Each row below holds a small network's activations on one record, seen along a few directions.
After each row come some of the record's fields: Meno, Zudoz, Nolod, Risu, Totu, Lora.
A field that a record lacks is written none.
The largest differences between rows may come from other fields.
In the rows, 500 means zero.
Strong random noise was added to every row along 7 fixed directions; ignore it. To show where, here is one row again and again, with new noise each time:
[652 498 535 447 391 556 527 538 488 585 467 411 524 435 417 339 472 566
 502 461 515 388 378 352 402 558 330 544 394 532 409]
[298 463 533 583 670 351 478 478 529 418 453 556 452 544 594 491 474 527
 412 507 467 679 582 578 341 577 433 565 472 413 688]
[608 612 380 572 444 641 449 421 563 676 449 483 442 481 330 315 431 613
 390 458 362 372 356 570 319 681 372 450 239 483 195]
[485 352 316 438 578 551 418 385 533 480 437 487 440 425 616 630 400 547
 448 613 632 549 401 462 363 447 348 436 529 398 624]
[290 649 714 508 571 466 427 688 435 475 606 544 408 533 510 401 321 497
 505 387 511 483 529 540 498 533 506 394 446 561 267]
[311 533 681 442 444 569 479 669 409 343 663 555 442 566 619 478 421 350
 475 491 412 553 589 569 587 516 542 530 534 425 396]
[404 397 560 206 310 824 402 614 408 400 577 373 466 377 690 550 207 361
 534 582 605 445 356 283 608 458 296 453 525 460 309]
[454 384 607 350 425 541 510 628 399 333 614 496 491 487 665 568 470 375
 530 557 590 531 522 409 578 388 476 541 649 426 600]
[702 523 357 548 466 652 479 434 565 663 534 501 435 483 425 507 472 610
 501 527 391 438 419 577 359 498 367 485 422 459 333]

[316 565 562 536 644 413 478 481 565 574 418 406 533 467 497 511 370 564
 588 436 532 566 544 384 502 563 395 498 461 632 499] : <Meno:b2 Zudoz:g2 Nolod:k1 Risu:p2 Totu:u1 Lora:j1>
[460 391 487 319 467 454 456 532 380 324 406 461 526 411 549 462 511 406
 399 531 781 417 363 366 557 470 604 378 581 472 632] : <Meno:b1 Zudoz:g2 Nolod:k2 Risu:p4 Totu:u3 Lora:j2>
[838 439 246 498 331 707 577 346 574 663 486 452 530 479 376 496 610 551
 481 569 348 415 388 487 483 500 418 564 461 423 455] : <Meno:b1 Zudoz:g2 Nolod:k1 Risu:p2 Totu:none Lora:none>
[616 457 573 368 447 670 483 589 498 600 550 368 450 384 572 594 316 558
 707 496 577 502 443 360 521 331 254 487 580 631 370] : <Meno:b1 Zudoz:g2 Nolod:k1 Risu:p4 Totu:u1 Lora:j1>
[359 436 675 414 576 333 542 596 417 391 452 452 585 485 573 486 495 456
 551 456 628 570 538 313 583 468 530 543 610 530 712] : <Meno:b2 Zudoz:g2 Nolod:k2 Risu:p4 Totu:none Lora:none>
[465 498 458 506 592 372 530 521 516 495 687 542 474 543 591 644 517 504
 614 525 642 481 583 381 521 372 468 447 623 483 622] : <Meno:b1 Zudoz:g2 Nolod:k2 Risu:p3 Totu:none Lora:none>
[376 499 433 433 448 660 464 460 507 462 521 465 503 481 590 579 409 393
 528 558 447 534 506 484 636 536 485 487 494 492 421] : <Meno:b2 Zudoz:g2 Nolod:k1 Risu:p2 Totu:u1 Lora:j3>
[483 520 427 416 500 659 418 514 457 537 496 488 485 424 463 647 363 457
 552 501 556 440 432 541 698 394 647 319 574 565 310] : <Meno:b2 Zudoz:g2 Nolod:k2 Risu:p4 Totu:u2 Lora:j3>
[677 483 361 618 528 526 541 429 556 533 616 607 441 587 508 635 682 524
 498 579 326 578 601 745 421 428 558 577 589 373 587] : <Meno:b1 Zudoz:g2 Nolod:k2 Risu:p1 Totu:u3 Lora:j2>
[641 409 622 436 489 318 552 589 372 370 438 508 573 476 462 447 673 473
 487 465 736 419 467 434 537 369 655 484 652 523 692] : <Meno:b2 Zudoz:g1 Nolod:k2 Risu:p4 Totu:u3 Lora:j2>
[383 452 483 460 420 578 443 503 525 371 625 533 418 530 709 535 459 413
 449 615 507 525 541 497 391 542 367 542 456 378 514] : <Meno:b1 Zudoz:g1 Nolod:k2 Risu:p3 Totu:u1 Lora:j3>
[624 740 583 577 314 414 601 580 475 600 610 528 536 594 261 133 641 525
 442 362 410 207 460 437 489 685 563 485 286 577 228] : <Meno:b1 Zudoz:g1 Nolod:k1 Risu:p3 Totu:none Lora:none>
[355 454 558 549 660 211 468 494 489 375 367 557 479 502 548 429 539 558
 363 485 677 575 507 523 318 543 537 474 491 473 766] : <Meno:b1 Zudoz:g1 Nolod:k2 Risu:p1 Totu:u2 Lora:j1>
[497 485 392 550 668 334 437 426 506 508 350 561 442 458 429 535 495 611
 411 485 688 490 426 618 411 416 630 305 542 558 599] : <Meno:b1 Zudoz:g1 Nolod:k1 Risu:p4 Totu:u2 Lora:j3>
[350 618 726 560 586 282 556 653 434 421 562 563 481 588 462 400 560 456
 516 362 499 555 639 575 586 503 673 489 540 586 526] : <Meno:b1 Zudoz:g2 Nolod:k1 Risu:p4 Totu:u3 Lora:j1>
[379 534 503 572 492 490 456 427 484 387 328 548 509 541 435 332 581 430
 253 482 362 546 492 721 448 732 659 533 348 405 467] : <Meno:b2 Zudoz:g1 Nolod:k2 Risu:p4 Totu:u1 Lora:j1>
[354 400 497 390 680 456 429 528 471 448 495 461 484 410 678 749 312 511
 653 546 770 591 495 359 602 283 429 370 721 578 650] : <Meno:b2 Zudoz:g2 Nolod:k1 Risu:p2 Totu:u2 Lora:j2>
[608 416 262 610 684 360 512 361 544 552 539 624 469 527 487 746 621 575
 548 553 621 503 554 581 492 284 628 375 655 450 684] : <Meno:b2 Zudoz:g2 Nolod:k2 Risu:p2 Totu:none Lora:none>
[630 598 827 476 581 201 547 771 387 506 565 488 486 480 451 373 536 624
 672 336 816 368 500 358 444 294 509 398 640 730 521] : <Meno:b1 Zudoz:g1 Nolod:k1 Risu:p4 Totu:u1 Lora:j2>
[292 394 483 350 440 396 445 476 382 219 404 526 569 475 584 456 523 309
 317 550 820 416 408 367 646 551 694 376 516 428 667] : <Meno:b2 Zudoz:g1 Nolod:k1 Risu:p3 Totu:u2 Lora:j3>
[579 376 209 495 635 505 459 273 568 599 275 440 538 387 451 624 466 615
 459 570 603 521 359 453 427 477 439 420 517 469 655] : <Meno:b2 Zudoz:g2 Nolod:k2 Risu:p4 Totu:none Lora:none>
[646 678 601 665 612 337 512 616 545 654 638 583 430 566 418 466 550 693
 615 415 504 426 567 583 337 412 489 449 523 605 411] : <Meno:b1 Zudoz:g1 Nolod:k2 Risu:p3 Totu:u2 Lora:j2>
[630 620 544 585 512 417 519 517 552 633 522 507 468 538 391 390 537 638
 526 431 504 423 475 516 354 524 443 479 408 580 413] : <Meno:b1 Zudoz:g1 Nolod:k1 Risu:p1 Totu:u3 Lora:j1>
[465 541 538 564 676 253 488 577 425 466 534 612 485 514 418 572 568 516
 546 408 737 433 553 550 611 327 782 297 638 609 559] : <Meno:b2 Zudoz:g2 Nolod:k2 Risu:p2 Totu:u2 Lora:j3>
[319 530 408 586 759 269 440 418 524 483 464 564 459 521 506 565 467 565
 483 469 723 532 518 503 465 486 533 334 521 535 619] : <Meno:b2 Zudoz:g2 Nolod:k1 Risu:p3 Totu:u3 Lora:j2>
[505 529 527 459 404 607 535 523 498 534 545 429 553 484 491 458 470 446
 564 488 417 449 500 386 585 558 424 563 449 525 387] : <Meno:b2 Zudoz:g2 Nolod:k2 Risu:p2 Totu:u2 Lora:j2>
[592 449 621 549 439 554 580 544 530 492 541 499 548 551 560 572 601 481
 580 542 261 668 647 605 493 477 462 769 570 461 621] : <Meno:b2 Zudoz:g1 Nolod:k2 Risu:p1 Totu:u3 Lora:j3>
[505 438 540 496 531 658 455 474 611 640 344 357 476 381 558 509 301 637
 562 515 344 686 461 467 310 563 168 654 394 559 488] : <Meno:b1 Zudoz:g2 Nolod:k2 Risu:p4 Totu:u3 Lora:j3>
[744 392 347 398 134 745 566 391 474 402 442 486 551 503 454 372 696 340
 292 620 338 388 380 575 521 614 581 620 400 317 475] : <Meno:b1 Zudoz:g1 Nolod:k1 Risu:p4 Totu:u2 Lora:j3>
[496 462 425 466 407 772 445 416 528 568 364 436 504 432 462 460 354 491
 413 525 291 537 397 560 489 629 404 548 344 442 301] : <Meno:b2 Zudoz:g2 Nolod:k2 Risu:p4 Totu:none Lora:none>
[523 553 589 376 450 641 357 622 469 575 490 420 408 363 524 455 239 596
 551 473 671 370 328 411 410 451 339 331 438 634 209] : <Meno:b1 Zudoz:g1 Nolod:k2 Risu:p1 Totu:u1 Lora:j3>
[350 386 490 463 625 197 529 410 456 403 250 442 601 438 435 370 530 505
 382 425 805 479 419 260 475 586 522 448 436 521 780] : <Meno:b2 Zudoz:g2 Nolod:k2 Risu:p4 Totu:none Lora:none>
[421 429 223 497 558 611 390 334 623 487 593 565 393 516 702 790 409 497
 478 694 553 560 506 560 403 436 425 406 535 344 574] : <Meno:b1 Zudoz:g1 Nolod:k2 Risu:p3 Totu:u2 Lora:j3>
[522 675 441 691 611 460 449 442 602 736 418 522 416 490 279 353 419 699
 454 374 385 454 457 644 302 645 436 419 246 610 246] : <Meno:b1 Zudoz:g2 Nolod:k2 Risu:p1 Totu:u2 Lora:j3>
[772 440 522 431 351 614 571 538 480 593 509 401 577 430 430 451 536 528
 596 486 509 387 416 320 524 436 369 584 509 528 442] : <Meno:b2 Zudoz:g2 Nolod:k2 Risu:p2 Totu:none Lora:none>
[470 589 254 613 382 572 515 346 561 473 645 635 452 641 425 487 663 372
 321 566 298 401 569 715 534 659 691 474 364 333 367] : <Meno:b1 Zudoz:g2 Nolod:k1 Risu:p3 Totu:u2 Lora:j3>
[489 551 639 480 588 529 498 600 512 633 520 421 498 445 507 609 333 583
 740 427 505 572 541 434 584 366 399 489 580 699 410] : <Meno:b2 Zudoz:g2 Nolod:k1 Risu:p4 Totu:u3 Lora:j3>
[152 412 771 495 634 336 577 551 547 445 409 359 602 503 651 480 347 493
 604 436 447 779 672 222 500 595 226 766 495 549 766] : <Meno:b2 Zudoz:g2 Nolod:k1 Risu:p2 Totu:none Lora:none>
[593 289 353 480 639 456 439 394 541 492 366 522 441 415 616 698 464 633
 473 620 659 609 428 536 302 308 413 450 641 425 774] : <Meno:b1 Zudoz:g1 Nolod:k2 Risu:p4 Totu:none Lora:none>
[444 500 716 354 303 605 494 670 390 388 548 458 502 500 526 327 418 396
 429 464 492 427 439 409 551 563 484 534 453 469 348] : <Meno:b1 Zudoz:g1 Nolod:k2 Risu:p1 Totu:none Lora:none>
[398 625 557 536 475 514 505 533 506 532 506 488 487 530 412 391 455 479
 456 431 360 471 530 565 525 624 550 495 398 542 328] : <Meno:b1 Zudoz:g2 Nolod:k1 Risu:p4 Totu:u2 Lora:j1>
[533 421 199 552 684 419 405 300 541 558 417 589 445 471 470 640 506 610
 420 561 711 433 388 532 395 403 572 257 516 436 579] : <Meno:b2 Zudoz:g2 Nolod:k2 Risu:p2 Totu:none Lora:none>
[480 624 447 644 524 654 443 441 616 685 491 502 396 514 398 461 373 612
 474 466 205 554 525 724 354 632 372 532 310 539 210] : <Meno:b1 Zudoz:g2 Nolod:k1 Risu:p1 Totu:u3 Lora:j3>
[487 507 513 558 560 503 498 468 532 514 462 537 505 535 510 594 500 511
 526 511 413 600 561 633 518 460 566 527 533 504 532] : <Meno:b2 Zudoz:g1 Nolod:k1 Risu:p4 Totu:u2 Lora:j3>

Which values does each new row have?
[475 448 410 491 420 458 573 395 521 456 442 461 564 517 476 364 603 448
 374 527 436 487 477 397 440 692 430 625 372 389 629] : <Meno:b1 Zudoz:g2 Nolod:k2 Risu:p1 Totu:none Lora:none>
[466 445 465 548 597 458 537 444 512 507 410 525 534 507 492 588 514 512
 508 502 410 644 557 587 563 460 568 549 573 488 639] : <Meno:b2 Zudoz:g2 Nolod:k1 Risu:p4 Totu:none Lora:none>
[349 510 477 569 563 435 460 431 531 462 434 552 511 538 511 470 479 500
 386 504 476 542 517 542 454 615 533 498 410 428 534] : <Meno:b2 Zudoz:g1 Nolod:k2 Risu:p3 Totu:none Lora:none>
[225 574 500 452 431 651 430 484 482 400 526 513 492 539 545 502 360 322
 417 511 417 491 516 556 690 623 607 423 411 471 288] : <Meno:b2 Zudoz:g1 Nolod:k1 Risu:p2 Totu:u2 Lora:j3>
[449 509 694 420 427 436 543 659 471 462 673 462 484 506 602 502 412 469
 655 462 659 446 561 280 552 390 357 514 550 601 484] : <Meno:b1 Zudoz:g1 Nolod:k1 Risu:p3 Totu:u2 Lora:j3>
[394 515 458 485 347 471 544 460 475 380 478 508 561 541 434 335 615 351
 318 504 449 419 503 479 577 706 638 551 379 429 521] : <Meno:b1 Zudoz:g2 Nolod:k1 Risu:p3 Totu:u2 Lora:j3>
[735 452 367 587 647 585 456 440 596 683 575 540 421 481 538 805 443 680
 673 567 509 549 520 605 401 219 385 438 671 491 481] : <Meno:b2 Zudoz:g1 Nolod:k2 Risu:p2 Totu:none Lora:none>
[148 437 447 497 609 460 416 394 571 368 480 519 496 532 711 636 377 416
 439 597 556 653 575 449 475 602 431 517 449 392 665] : <Meno:b2 Zudoz:g1 Nolod:k2 Risu:p3 Totu:u2 Lora:j3>
[504 475 581 355 424 735 465 597 463 551 505 379 527 390 540 618 312 458
 661 503 468 524 465 413 683 404 444 504 585 612 343] : <Meno:b2 Zudoz:g2 Nolod:k2 Risu:p4 Totu:u3 Lora:j3>
[158 529 598 498 567 549 469 530 480 378 451 518 508 537 586 564 369 355
 467 486 329 719 624 640 691 589 624 547 513 487 499] : <Meno:b2 Zudoz:g2 Nolod:k1 Risu:p4 Totu:u2 Lora:j3>
[675 530 634 374 282 601 548 648 378 491 563 448 567 458 401 395 566 406
 566 438 540 310 434 400 676 450 621 485 515 590 317] : <Meno:b2 Zudoz:g2 Nolod:k2 Risu:p4 Totu:u3 Lora:j3>
[527 553 424 506 499 510 456 488 460 467 484 557 459 511 426 444 557 474
 381 492 520 417 435 630 499 534 671 374 482 456 416] : <Meno:b1 Zudoz:g2 Nolod:k2 Risu:p4 Totu:u3 Lora:j2>
[497 608 684 633 445 425 658 580 518 478 613 526 591 656 459 382 715 412
 543 433 180 597 724 568 563 636 571 777 468 462 558] : <Meno:b2 Zudoz:g2 Nolod:k2 Risu:p2 Totu:u3 Lora:j2>
[356 573 373 648 551 398 449 419 529 369 548 705 420 644 503 489 643 426
 264 551 422 517 585 802 433 619 775 426 438 328 545] : <Meno:b1 Zudoz:g1 Nolod:k2 Risu:p3 Totu:u2 Lora:j3>
[323 548 660 453 366 502 511 592 403 341 450 496 577 520 450 282 531 315
 360 424 450 455 505 477 656 694 680 540 374 488 415] : <Meno:b2 Zudoz:g2 Nolod:k2 Risu:p2 Totu:u2 Lora:j3>
[550 399 198 469 451 799 406 283 564 573 339 458 475 400 460 614 395 489
 396 605 386 516 364 624 501 556 468 449 402 419 367] : <Meno:b2 Zudoz:g2 Nolod:k2 Risu:p4 Totu:u2 Lora:j3>
[620 427 566 433 473 532 551 581 452 523 571 481 546 478 556 605 523 515
 641 527 493 528 525 417 578 347 480 573 668 511 582] : <Meno:b2 Zudoz:g2 Nolod:k2 Risu:p1 Totu:none Lora:none>
[445 471 528 504 552 464 484 496 558 553 451 417 476 431 545 492 401 582
 563 493 546 535 507 387 375 505 293 535 458 591 532] : <Meno:b1 Zudoz:g2 Nolod:k1 Risu:p2 Totu:u1 Lora:j3>
[405 432 485 478 505 424 489 497 512 335 635 545 449 558 716 570 558 425
 473 606 610 538 581 451 395 488 406 545 557 360 683] : <Meno:b1 Zudoz:g1 Nolod:k2 Risu:p3 Totu:u1 Lora:j2>
[222 497 411 439 586 480 393 443 465 384 464 528 430 488 556 525 357 426
 354 519 626 476 449 520 529 550 576 302 480 436 444] : <Meno:b1 Zudoz:g2 Nolod:k1 Risu:p4 Totu:none Lora:none>
[727 570 236 652 593 546 420 328 661 729 486 527 386 480 431 547 499 738
 482 550 490 428 409 627 193 507 322 403 394 471 379] : <Meno:b1 Zudoz:g1 Nolod:k2 Risu:p3 Totu:u1 Lora:j2>
[281 449 534 479 632 366 463 465 472 404 275 459 541 434 532 451 440 494
 431 476 593 625 480 476 504 587 523 492 485 560 679] : <Meno:b2 Zudoz:g2 Nolod:k1 Risu:p4 Totu:u1 Lora:j3>
